Each row below is a small network's average activation on inputs in which a field has the value named, seen along a few directions.
Values that are neighbours, or in one group, have similar rows; names and order tell nothing.
In the rows, zero is written as 500.
Strong random noise was added to every row along 7 fixed directions; ignore it. To show where, here is one row again and again, with new noise each time:
[469 690 595 572 568 620 522 817 539 316 532 407 659 542 672 538 625 373
 725 662 508 750 600]
[683 480 550 525 434 568 334 567 521 383 403 502 548 519 655 493 652 436
 681 536 518 638 568]
[795 506 577 613 326 543 518 450 531 540 459 445 464 455 608 349 487 500
 543 566 546 620 578]
[479 585 462 618 510 467 710 573 531 568 666 352 497 632 434 411 221 758
 354 558 580 380 445]
[268 471 246 268 450 356 421 338 289 450 844 500 593 679 570 464 470 536
 519  97 737 450 785]
[717 593 495 656 299 506 723 421 527 618 554 407 444 470 490 339 323 662
 333 626 597 519 562]
[686 611 608 690 493 556 630 756 600 613 506 325 471 473 580 414 350 473
 579 652 384 651 429]
[486 452 222 396 440 339 472 535 423 775 637 456 398 528 460 547 292 541
 401 224 404 426 499]
[593 237 373 341 460 375 184 349 425 578 517 553 429 615 555 468 490 533
 580 138 514 361 516]


Field Pimen:
c4: [560 620 494 539 376 538 623 514 450 543 571 453 430 277 614 471 543 345
 516 550 479 695 579]
c12: [670 590 663 548 424 573 682 594 593 728 306 591 421 266 587 396 616 251
 470 676 334 681 520]
c14: [475 570 367 494 502 552 353 565 604 313 193 692 600 562 426 809 696 691
 299 755 476 388 431]
c8: [836 471 479 648 203 591 583 220 463 523 421 435 359 288 411 397 388 567
 352 649 487 596 443]
c15: [749 382 571 602 378 466 483 285 527 752 377 469 320 388 343 416 339 475
 389 465 381 464 401]
c10: [858 170 418 582 382 363 297 240 537 649 486 415 336 697 458 324 169 902
 411 324 508 184 238]
c11: [495 609 435 489 405 399 699 530 536 882 489 556 382 284 495 495 456 357
 311 500 360 570 591]
c5: [369 511 245 236 405 421 428 484 383 519 461 720 562 417 522 658 712 439
 417 410 508 510 609]
c16: [607 526 509 525 439 475 587 594 565 747 457 509 350 312 544 455 455 382
 462 529 298 546 396]
c20: [294 516 259 508 492 360 629 372 401 421 743 379 566 665 293 588 201 778
 307 428 635 349 466]
c18: [400 382 534 538 667 486 499 429 467 375 550 400 506 631 319 531 287 676
 501 458 528 324 307]
c13: [613 572 528 540 281 540 727 338 430 614 545 485 441 250 513 357 527 435
 374 580 565 591 568]
c1: [573 502 645 614 490 517 521 324 499 412 584 420 583 590 517 366 420 519
 569 483 646 585 596]
c3: [342 659 203 525 559 460 560 779 534 638 402 498 482 486 292 865 392 576
 299 603 283 473 380]
c6: [205 560 514 430 591 440 812 400 503 645 643 634 451 472 360 363 426 573
 230 461 607 241 493]
c9: [329 628 289 460 408 457 658 422 350 387 734 449 512 456 465 531 438 603
 403 475 608 496 561]
c19: [373 529 675 474 569 609 634 361 554 486 252 661 462 320 274 596 710 393
 327 700 472 398 539]
c17: [445 627 610 525 577 506 733 574 503 638 555 433 406 285 525 438 450 286
 554 544 390 632 472]
c7: [582 387 532 471 503 419 507 419 582 797 450 566 349 513 413 425 385 506
 351 426 397 383 424]
c2: [665 412 493 626 403 481 625 319 594 727 353 534 357 424 231 496 331 653
 218 614 436 336 409]
The values of Pimen form a ring.
List every value one step from c8, in the order listed. -> c19, c17
List every value one step from c2, in the order listed. -> c15, c1
List every value one step from c11, in the order listed. -> c12, c10
List every value one step from c13, in the order listed. -> c4, c9
